Each row below holds a small network's activations on one input, seen along a few directions.
In each table, some parts of the input vary, and every possible input appears once, in random order.
Descriptions start from the smaller parts, as in this example, which fits no table here: one of 8 places around a ring, together with either a single point or one of 11 places around a ring or (one of 3 separate values, together with one of 6 places along a line).
Shared parts are said once, and a part with two or three values counts as separate values.
In the rows, zero is written as 128.

A family of inputs:
r1: [187 161   5 177 168 146 150 125 129 152 134 143]
r2: [111 146 126  95  85  14 161 144  93 119 137 124]
r3: [ 51 161 174 128 130  37  71 152  96 128 125 196]
r4: [114  95  89 158  90 141 177 107  86 123 174 121]
r5: [135 100 150  54 142 227  87 107 147 108  54 142]
r6: [115  89 184  97 175 214  33 111 141 118  49 152]
r7: [116 156  71 229 213 146  80 129 121 176  73 185]
r8: [ 52 146 252 134 169 132  90 162 144 131 134 114]
r9: [ 70 162 228 112 137 139 145 163 149 122 129  84]
r10: [ 68 144 144 114 112  22 127 162  93 114 109 150]
r11: [ 46 119 136 183 133 158  81 117  92 139 158 190]
r12: [233 146  11 179 146 116 160 105 167 155 143 117]
r13: [172 151 118  92  58  14 162 129 123 111 177 137]
r14: [167 111  77 139  64 130 167  91 131 121 220 127]
r15: [126 151 205 103 109 135 168 162 139 111 164  57]
r16: [ 57 105 109 168 112 149 150 117  94 135 136 145]
r17: [170 141 194  93  88 109 173 142 180 126 186  46]
r18: [135 135  32 204 197 138 140 143 122 169  69 154]
r19: [240  49 127  48 111 174 133  91 170 107 105  84]
r20: [193  93 128  54 121 217 106 102 143  92  84  93]
- Describe the family of inputs behind these rows. => one of 4 places along a line, together with one of 5 separate values
- The inputs of r13 and r12 match in every part but the choice among 5 separate values. If r2 is changed in the same way as r13 into r12, which row does it become? => r1
- Which other rows does r5 become when the choice among 5 separate values takes its other values? List them by row number. => r9, r10, r16, r18

A family of inputs:
r21: [149 129  70 145 154 150  97 104 124 135  78 173]
r22: [ 99 133 103 192 159 158 135 142 123 148 144 133]
r23: [133 103 177  86 132 182 117 124 151 118 119  98]
r24: [ 31 163 177 162 146  57  94 162  91 134 115 183]
r25: [124 104 175 112 114 166 154 141 144 122 161  77]
r26: [179 111 137  62 116 157 117 108 150 109  98 117]
r27: [158 123 126 106  88 119 174 127 140 120 178  80]
r28: [167 140  43 159 130  96 131 106 117 141 117 155]
r29: [ 51 139 243  83 104  64 114 159 109 107 131 132]
r30: [199 129 112  75  89 100 150 110 146 115 136  99]
r31: [132 139  61 189 129 109 151 124 116 143 158 132]
r32: [112 122 111 166 175 177 102 131 125 142 100 155]
- Describe the family of inputs behind these rows. => one of 2 separate values, together with either a single point or one of 5 places around a ring
- The inputs of r27 and r31 match in every part but the choice among 2 separate values. If r25 is changed in the same way as r27 into r31, which row does it become? => r22

A family of inputs:
r33: [194 149  49 131 150 141 119 104 148 139  91 138]
r34: [135  90 187  26  91 108 137 139 119  94 103 113]
r35: [135 140 196  33 104 115 130 150 150  97 106 108]
r36: [ 87 143 178 138 143  67  73 143 126 140 112 159]
r37: [146 114 133 143 140 154 142 126 165 147 169  86]
r38: [187 116  46 127 123 142 118  85 119 136 111 159]
r39: [137 150  95 170 132 105 167 146 138 140 171 108]
r40: [ 83 136 111 159 194 173  96 157 117 157 104 167]
r41: [123 136  87 170  89 115 166 131 105 128 170 116]
r42: [ 77 167 193 136 137 121 118 152 119 127 138 124]
r43: [153 161  42 161 100 102 149 115  87 128 132 152]
r44: [197 103 109 120 157 177 121 115 172 128 111 106]
r45: [ 98 138 191  87 126 113 133 143 156 116 146  81]
r46: [ 68 135 185 135 122 122 119 133 103 123 150 134]
r47: [ 80 112 174 137 118  60  90 124 107 126 109 187]
r48: [139  90 127 142 116 163 146 104 143 141 172 101]
r49: [184  71 107 127 125 184 129  93 148 119 110 116]
r50: [ 61 130 104 168 152 189 106 121  99 131  91 173]
r51: [172 172  50 159 142  86 149 140 119 140 122 137]
r52: [103 105 195  91  97 124 152 141 124 105 142  98]
- The inputs of r41 and r39 match in every part but one. If r43 is changed in the same way as r41 into r39, which row does it become? => r51
- Describe the family of inputs behind these rows. => one of 2 separate values, together with either a single point or one of 4 places along a line or one of 5 places around a ring
